Each row below holds a small network's activations on one input, seen along a few directions.
In each table, some parts of the input vary, and every possible input appears once, in random order.
A made-up example of a description, with smaller parts first: ring(5) and (point or (values(2) and line(4)) or line(11)).
Shared parts are said once, and a part with two or three values counts as separate values.

Other details of the inputs shift rows strongly along three fixed directions, in all tables alike. That doesn't count.

A family of inputs:
r1: [ 25   2 -13  -1  22 -22  -9   8   8   1  22 -38 -47]
r2: [-14  23  14 -17  24  15  -3 -17  -6 -11 -13  22  -2]
r3: [  2 -14  14  -5 -16  -1  32  18  51 -11 -22   0  13]
r4: [  3  -2 -17   4  -6 -30  -8  18  53  -8   1   6  -1]
r5: [ 38 -38 -16  35 -39 -25  14  40  35  -4  -3 -30  -1]
r6: [ 11  15 -17  51  -2  18 -11   9 -56  39  53 -77 -37]
r7: [  4 -33  20 -29  42 -47   8  16  33 -25  -6  64  10]
r8: [ 34   1  -7  48 -30 -27 -52  17  15  13  34 -30  -9]
r9: [ 14  10   0  32   0  -9   4   9  13   2  17 -64 -41]
r10: [ 38 -20  -2  36 -59 -28 -26  17  49   4   4 -24  19]
r11: [-16 -18 -35  36 -46 -23  56  34  36  -9 -31 -27 -12]
r12: [  4 -19  -3  33 -45  -3   9  11  47  -2  -7 -21  27]
r13: [-80   8 -36  56 -75  20  69   6  14  15 -43 -31  33]
r14: [-21  53  -2  -1  34  19 -34 -41 -74  19  15   3 -16]
r15: [-22   3 -23  63   0  31   3  13 -34  54  44 -50 -17]
r16: [  7  13  30 -10  52  47 -19 -27 -43  19  31  -6 -13]
r17: [-44  -8  -1 -83 -11  49  32 -53 -85 -18 -84 104  84]
r18: [-25  -6  -7  39 -45   5  26   0  37   1 -19 -29  23]
r19: [ 44  -4  18   5  -5  -3  -7  17   0 -15  18 -38 -20]
r20: [ 66 -38   5 -55  23 -27 -21  14  23 -21   1  26 -13]
r21: [ 36  -7  -7 -12   4 -23 -10  23   9  -3  30 -25 -35]
r22: [-30 -14  -9 -11 -45  19  37 -21 -27 -24 -68  52  68]
r23: [ 30   3  -8   0  19 -29  -7  24  12  -6  20 -25 -43]
r24: [ 33   7  21  47 -10  -5 -37  20  29   2  40 -39  -9]
r25: [-17  15  -9  73 -17  33 -20  -1 -44  43  41 -55  -4]
r26: [  1   7   5  55  10  36 -18   3 -29  57  58 -64 -26]
r27: [-29 -18  -6  21 -22  14  52  12  25  -1 -33   0  20]
r28: [ 22  32  14  16   4 -22 -47  -1  16  -7  20 -14 -29]
r29: [ 35  22  46 -44  52  -4 -28   7  30 -11  24   6 -32]
r30: [ 37   7  49 -18  73 -47 -73  -2   6 -23  48  37 -21]
r31: [-42  -1   1 -41 -27  21  43 -49 -27 -23 -81  58  67]
r32: [-27  28   1  38  -8  40  31 -13 -69  20   4 -61 -19]
r33: [-59  -8 -35  23 -20  13  67  15  17  11 -33  -1   7]
r34: [  5   8   7 -14  60  42 -30 -23 -53  41  46  -2 -25]
r35: [ 34 -27  10 -53   2   2  10   7 -14 -25 -17  25   9]
r36: [ 28 -28  11   7  -5  -8   8  29  53 -14  -3   5   8]
r37: [-55  16  -4 100   6   0 -17   3 -60  34  44 -47  -4]
r38: [ 17   9  20 -59  18 -21 -16   1  46 -32 -10  42   0]
r39: [ 10  24  11 -14  53  38 -60 -35 -61  33  51  -3 -17]
r40: [ 27 -24  18  -6 -15  -7   9  30  57 -15   0  -3   9]
r41: [ -4 -43  10  23  14 -48   3  39  42 -16   3  24  10]
r42: [-20   2 -24  33 -55 -26  13   0  44  -2 -25 -19  12]
r43: [ -9  53  27  -4  29  26 -34 -46 -49  12   5  -4 -15]
r44: [-53  52 -15  85 -36  30   6 -19 -50  35   3 -61  -8]
r45: [ 43 -29  -6 -63  32 -20 -15   3  13 -21   1  28 -21]
r46: [ 22  39  32   6  -6 -14 -43  -1  19  -9  18 -23 -19]
r47: [ 50  -6  33 -35  33   6 -61 -10   7  -1  29  18  -2]
r48: [ 29   8  -6  30 -21 -31 -53   7  29  18  40 -35 -23]
r49: [  0  23 -12  28 -13 -21 -19  18  34  13  34 -43 -20]
r50: [ 11 -12  -2  40 -65 -12   2   8  39  -3 -20 -20  31]
r51: [ -22   12   -3    4   23   63   23  -41 -106   18   -6  -22   -5]
r52: [ -7   9 -10 -23   3  -1 -21 -20 -33  -1  -7  39   8]
r53: [ 30  -8  10 -49  53 -26 -19  14  48 -15  11  36 -22]
r54: [ 11  30  12 -23  61  17 -18 -28 -53   5  25 -19 -56]
r55: [ 17   1   2  51 -19  -7  11  23   9   0   8 -59 -28]
r56: [ 24 -39  -5 -38  -2   7  21  -2 -17 -14 -28  22  13]
r57: [  2 -28  18 -15   1 -60 -22   6   9 -46 -33  74  44]
r58: [ 21  11   9 -61   0 -38 -22  -7  31 -33 -19  51  14]
r59: [  0 -18  -8 -52  34 -14  13   0  41  -8 -10  34  -2]
r60: [ 43   4  51 -39  55   4 -35  -7  26  -9  21   8 -24]
r61: [ 46  -4  37 -51  52 -22 -18  12  66 -31   1  38 -20]
r62: [-45  28 -11  64   2  35  25  -7 -17  46  21 -67 -24]
r63: [ 26  -3  -7  -8 -33 -37 -32  15  40  -9  10   6   5]
r64: [ 46   3   7  10  -4 -17 -63  -5  11  12  37 -13  -7]
r65: [-15 -28 -34  -4 -32 -11  13   9  43   6 -12  15  18]
r66: [  1   3   9  34  25  36 -14   2 -40  39  41 -26 -17]
r67: [ 50  12  47 -36  28   3 -53  -7  10 -24  28  12   2]
r68: [ 10  -5   6 -36  19  -3  23   2   2 -32 -34  22 -11]
r69: [ -7  43  25   3   3  45 -28 -41 -81   7  10  -6  15]
r70: [ 15   2  -3 -47   1 -37 -21 -15  33 -24 -25  44  13]
r71: [ -8  41  22 -24  60  27 -16 -17 -33  15  37  -8 -43]
r72: [-35  48   8  59 -11  41  -9 -35 -72  25   8 -40  -2]
r73: [-20 -35 -41  27 -34 -15  42  38  50  14  -5  -3   8]
r74: [-30  12  -8  46 -76   2  33   2  14  -1 -36 -26  36]
r75: [ 22  -7   4  -9 -17 -24  27  26  47 -25 -21 -16 -15]
r76: [-17 -12 -29  -4 -21 -25  17   6  56  -2 -18   9  14]
r77: [ -6  39  12 -34  71  23 -19 -21 -40  20  46  -2 -38]
r78: [ 11  -6 -11 -56  14 -19  27   4   3 -28 -21  22  -8]
r79: [-12 -33 -13 -44  -5  13  35   8   5   1 -23  48  29]
r80: [-41 -18 -26   3 -16   1  56  10  45   3 -27   3   5]
r81: [ 35 -10  23   0  10   6 -28  21  16  12  42 -24 -15]
r82: [ -64    0  -15  -97   74   74   37  -63 -106   17  -28   89   21]
r83: [-81 -18 -35 -11 -53  57  76 -24 -61  12 -65  43  80]
r84: [ 56 -19  44 -22  74 -57 -58  22 -10 -38  33  23 -33]
r85: [-22   8 -11 -38  12  18  -7 -18 -28   5   7  30  10]
r86: [-39 -17 -27 -38   1  20  46   2  -8   9 -18  35  19]
r87: [-43  35 -20  60  -8  18   1 -14 -14  37  27 -60 -25]
r88: [ 10  17   9 -12  47  28 -49 -22 -53  21  37  16 -11]
r89: [ -7  34  -8  36 -12  27 -39 -20 -67  36  39 -38  -3]
r90: [  8 -14  11  26 -18 -70 -19  12  35 -23  -5  27  19]
r91: [-28 -20 -31   9 -50   8  27  12   9  10 -17   9  38]
r92: [-53 -26 -31  -3 -29  45  88 -12 -68 -10 -72  24  44]
r93: [ 23 -23   0   9 -50 -22  -9  15  26 -13 -26  25  37]
r94: [ -8  -6   2  -5 -19 -13  14   1  62 -15 -29  11  14]
r95: [-27  -8 -26  -4 -32  -5  60  15   7 -15 -34 -12  -3]
r96: [-32 -24 -58  42 -45  -4  59  24  -8  14 -16 -28   3]
r97: [-10  24  27 -21  13  29  -6 -24 -23  -9  -5   8  14]
r98: [ -69   17  -16  -84   62   69   23  -69 -123    8  -36  103   36]
r99: [ -6 -22  -7   3 -28   2  51   6  12 -15 -43 -12   8]
r100: [  3  -9  11   9 -22  -9  10   9  45 -21 -24  11  19]
r101: [ 35  15  28 -55   1 -38 -34   0  46 -39 -17  43  -2]
r102: [-16  25   5 -18  30   9  -8 -17 -11  -6  -2  22 -12]
r103: [ 27 -38 -31  31 -37 -29  20  42  32   2  -4 -23  -6]
r104: [  0 -37 -13  47 -23 -64  30  38  31 -15  -5 -14  -4]
Each input here is: line(4) and (values(2) or (values(3) and ring(8))).
Q: Changing only the line(4) part turns r5 into r25. The same change can be made to r32. Which row results?
A: r97
Q: Changing only the line(4) part turns r30 into r7. The same change can be made to r100. Which row results?
A: r27
Q: Change only the values(2) part in r84. List by row number the other rows that result.
A: r104
Q: Change only the line(4) part in r80. List by row number the other rows that result.
A: r42, r54, r87
Q: A walk changes only the ring(8) part. It starts at r15 and steps to r73. List the rest of the walk in order.
A: r53, r33, r61, r27, r36, r66
Q: Change only the values(3) part in r49. List by row number the other rows that result.
A: r4, r76
Q: A walk changes only the ring(8) part. It starts at r45 and steps to r20. List the rest of the walk in order.
A: r56, r51, r99, r9, r54, r1
Q: Change only the values(3) part in r81. List by row number the other rows that result.
A: r26, r66
Q: Change only the values(2) part in r57. List by row number the other rows that result.
A: r90

A family of inputs:
r105: [ 65  -4  31 -37  30 -52 -40  25  83 -34  20   8 -33]
r106: [ -3 -26 -11 -13   0   2  14   5 -17   0  -9  24  17]
r107: [-16  21   4  -8   9  11  -3 -17  -8   0  -5   9   1]
r108: [  8   7 -10  53  -2 -15   1  27  28  20  41 -71 -47]
r109: [ 14  -7   1  -5  25 -17  -2  19  27   1  21  -8 -25]
r110: [-18  37  17  -7  31  31 -27 -41 -72   9   9  11  -1]
r111: [ 31 -20  11 -41  25  -3 -13   2  -1 -11   4  28  -3]
r112: [ -3   3  -4  42 -28 -24  -9  17  45   4   9 -29  -3]
r113: [-12  25  11 -16  19  32 -23 -38 -63  10   3  19  12]
r114: [-34  46  -3  34  26  37  -5 -19 -52  36  36 -49 -36]
r115: [-33  31  10 -33  35  33  -1 -43 -61  -2 -15  32   6]
r116: [-39   5 -20  48 -46  14  19 -10 -32  18 -14 -18  26]
r117: [-17  -2  -2 -30  13  -3  19  -2  11 -12 -18  31   7]
r118: [-21 -38 -29  17 -61 -10  37  17  17  -5 -40  21  49]
r119: [ -1 -16  -4   3 -59 -11  40  15  62 -24 -51  -1  28]
r120: [ 54  23  39  -6  26 -24 -75  -2  27  -7  42  -9 -26]
r121: [ -6  -4  -4   0  -9  11   2  -8 -36   1  -8  12  17]
r122: [  3 -24 -20  36 -11 -13  17  31  20  15  18 -33 -13]
r123: [  8  12 -14  72   0   7 -12  21  -5  44  63 -92 -53]
r124: [-48  -2 -26  40 -50  19  28 -12 -33  18 -25  -3  41]
r125: [  0 -52 -27  -8 -43 -22  49  27  37 -21 -43  26  34]
r126: [ 59 -31  15 -49  30 -34 -12  26  47 -30   2  26 -17]
r127: [-20  -2 -11  43 -45 -10   3   7  16   5  -9 -11  24]
r128: [ -5  25  26 -54  27  36  12 -34 -29 -18 -28  23   2]
r129: [  7 -17   5 -55   7   8   1 -15 -18 -19 -31  62  32]
r130: [ 25  10  16 -24  52  -2 -20   1   8   0  29  -7 -41]
Q: What is each input in this table made of?
A: values(2) or (values(3) and ring(8))
